These are the activations of a small neural network, seen along a few directions. Each row is one input.
In each table, some parts of the input vary, and every possible input appears once, in random order.
A made-up example of a description, with smaller parts first: ring(8) and (point or ring(9) or (values(3) and line(4))).
Shared parts are said once, and a part with two or three values counts as separate values.

Rows:
R1: [-39  66 -22  39  25  -6  13  68   5 -20 -36  45]
R2: [-49 -45  41  -7 -22  22   9 -30  15  12 -22  46]
R3: [-48 -44  41  -8 -26  22  12 -30  14  10 -21  48]
R4: [-38  66 -23  38  21  -6  17  68   4 -22 -35  47]
R5: [ -1 -48  51  -8  29 -32  -5  -6  -4 -23  26  39]
R6: [ 44  30 -49  -7 -12  11 -10 -10 -13  22  16 -75]
R7: [ -1 -49  52  -7  33 -33  -8  -6  -2 -20  25  38]
R8: [ 62   0   3  -8  34 -49 -11   5 -10 -19  39 -36]
R9: [ 45  31 -49  -8 -16  11  -7 -10 -15  19  17 -74]
R10: [ 62   0   3  -7  38 -50 -14   5  -8 -16  38 -37]
R11: [-17  -3 -24  -9 -55  55   3 -27   6  27 -22 -19]
R12: [-18  -4 -24  -8 -50  55   0 -27   8  29 -23 -21]
Question: The inputs of R4 and R1 match in every part but one. If R3 is changed in the same way as R4 into R1, which row does it become?
Answer: R2
Question: Describe the family of inputs behind these rows.
Answer: values(2) and (point or ring(5))
Question: Change only the values(2) part in R12. List by row number the other rows that result.
Answer: R11

Rows:
R13: [-24 -14  39   5   9 -20  14   2  18  -8 -20  43]
R14: [ 19  -4  28   2  31 -47   4  11   9 -19   6  14]
R15: [ 32  34 -32  -1 -11  -3   4  -3   4  15  -7 -49]
R16: [-22  12 -32   3 -29  47  -4  -1  -9  16 -10  -9]
R17: [-49 -10   2   5 -19  36   3   2  -1   2 -16  37]
R18: [-34 -26  28   5  14   1  -1   8  -6 -14   4  53]
R19: [ -8  22 -22   2 -33  26  11  -9  15  22 -33 -18]
R20: [ 28 -81  25 -42 -26  19 -21 -73 -13  20  44 -37]
R21: [-48 -11   2   5 -18  35   3   0  -1   5 -16  37]
R22: [ 40 -72  36 -42 -31  -1  -7 -81  10  26  23 -46]
R23: [ 19  23 -42   0  -7  18 -10   5 -20   9  17 -40]
R24: [ 31   8 -16   1  28 -17 -16  16 -21 -14  35 -23]
R25: [ 32   7 -16   1  28 -18 -15  15 -21 -13  35 -23]
R26: [ 18  -3  29   2  32 -47   3  11   9 -17   6  13]
R27: [ 31  35 -32  -1 -12  -2   4  -2   4  13  -7 -49]
R28: [ 19  -4  29   2  32 -48   3  10   9 -17   6  14]
R29: [ 32   8 -16   1  26 -17 -15  16 -21 -15  35 -22]
R30: [-21  12 -32   2 -31  47  -4   0  -9  14 -10  -8]
R31: [-20  11 -32   2 -30  46  -4  -1  -9  16 -10  -8]
R32: [-35 -25  28   5  12   2  -1   9  -6 -16   4  53]
R33: [ 45  18  -6   0  23 -39  -1   8   3  -7  12 -32]
R34: [ -9  23 -21   2 -33  26  10  -8  15  22 -33 -18]
R35: [  7 -15  18   3  37 -26 -12  17 -15 -23  29  23]
R36: [-23 -15  39   4   8 -19  14   2  18 -10 -19  44]
R37: [-22 -15  39   4   9 -20  14   1  19  -8 -19  44]
R38: [-49 -10   3   6 -17  36   2   1  -1   4 -16  36]
R39: [-36 -24  28   6  14   2  -2   9  -6 -14   3  53]
R40: [ -9  22 -22   2 -34  27  11  -8  15  20 -33 -17]
R41: [ 30  35 -31  -1 -10  -2   4  -2   4  14  -7 -49]
R42: [ 18  24 -42   0  -6  19 -11   5 -20   9  16 -40]
R43: [ 19  24 -42  -1  -8  19 -10   6 -20   7  17 -39]
R44: [-37   1  13   5 -21  15  18  -6  23  10 -40  27]
R45: [  6 -15  18   2  36 -25 -12  18 -15 -25  29  23]
R46: [-37   0  13   4 -23  16  18  -6  23   9 -39  28]
R47: [  6 -14  18   3  37 -26 -12  17 -15 -24  29  22]
R48: [ 43  19  -5   0  23 -39  -1   9   3  -8  12 -33]
R49: [ 44  19  -6   0  22 -38   0   9   3 -10  12 -32]
R50: [-36   0  13   4 -22  15  18  -7  23  11 -39  27]
Question: The inputs of R49 and R29 match in every part but one. If R34 is changed in the same way as R49 into R29, which row does it become?
Answer: R16
Question: Describe the family of inputs behind these rows.
Answer: values(2) and (point or (values(3) and ring(6)))
Question: Change only the values(2) part in R48. List by row number the other rows that result.
Answer: R24
Question: Change only the ring(6) part in R36. List by row number the other rows that result.
Answer: R14, R27, R40, R46, R49
Question: Change only the ring(6) part in R31. List by row number the other rows that result.
Answer: R18, R21, R23, R25, R35

Rows:
R51: [ 3  1 -6 -2 -7  7 -1 -5 -1  5  0 -9]
R52: [  2   8 -10   1  -4   5   0   2  -1   3  -2  -8]
R53: [ 8 -3  2 -2  5 -6 -3 -2 -2 -2  7 -5]
R54: [ 7  3 -1  1  7 -7 -2  5 -2 -4  5 -3]
R55: [  4   1  -6  -3  -7   5  -1  -5   0   5   0 -10]
R56: [ 9 -3  2 -3  5 -7 -2 -2 -1 -1  7 -6]
R57: [ 8  4 -1  1  7 -8 -1  4 -1 -4  4 -3]
R58: [ 8 -4  0 -4 -2 -1 -2 -7 -1  2  5 -9]
R59: [ 4 10 -6  3  3 -3  0  6 -1 -1  0 -5]
R60: [-66 -28  43   8  -5  13  13   3  15  -7 -30  79]
R61: [ 3  8 -9  1 -4  4  0  1  0  3 -2 -9]
R62: [ 7 -5 -1 -4 -2  1 -2 -6 -2  2  5 -8]
R63: [ 3  9 -7  3  3 -2  0  7 -2 -1  0 -4]
Question: Describe the family of inputs behind these rows.
Answer: point or (values(2) and ring(6))
Question: Change only the values(2) part in R59. List by row number the other rows that result.
Answer: R63
Question: Change only the ring(6) part in R58. List by row number the other rows that result.
Answer: R55, R56, R57, R59, R61
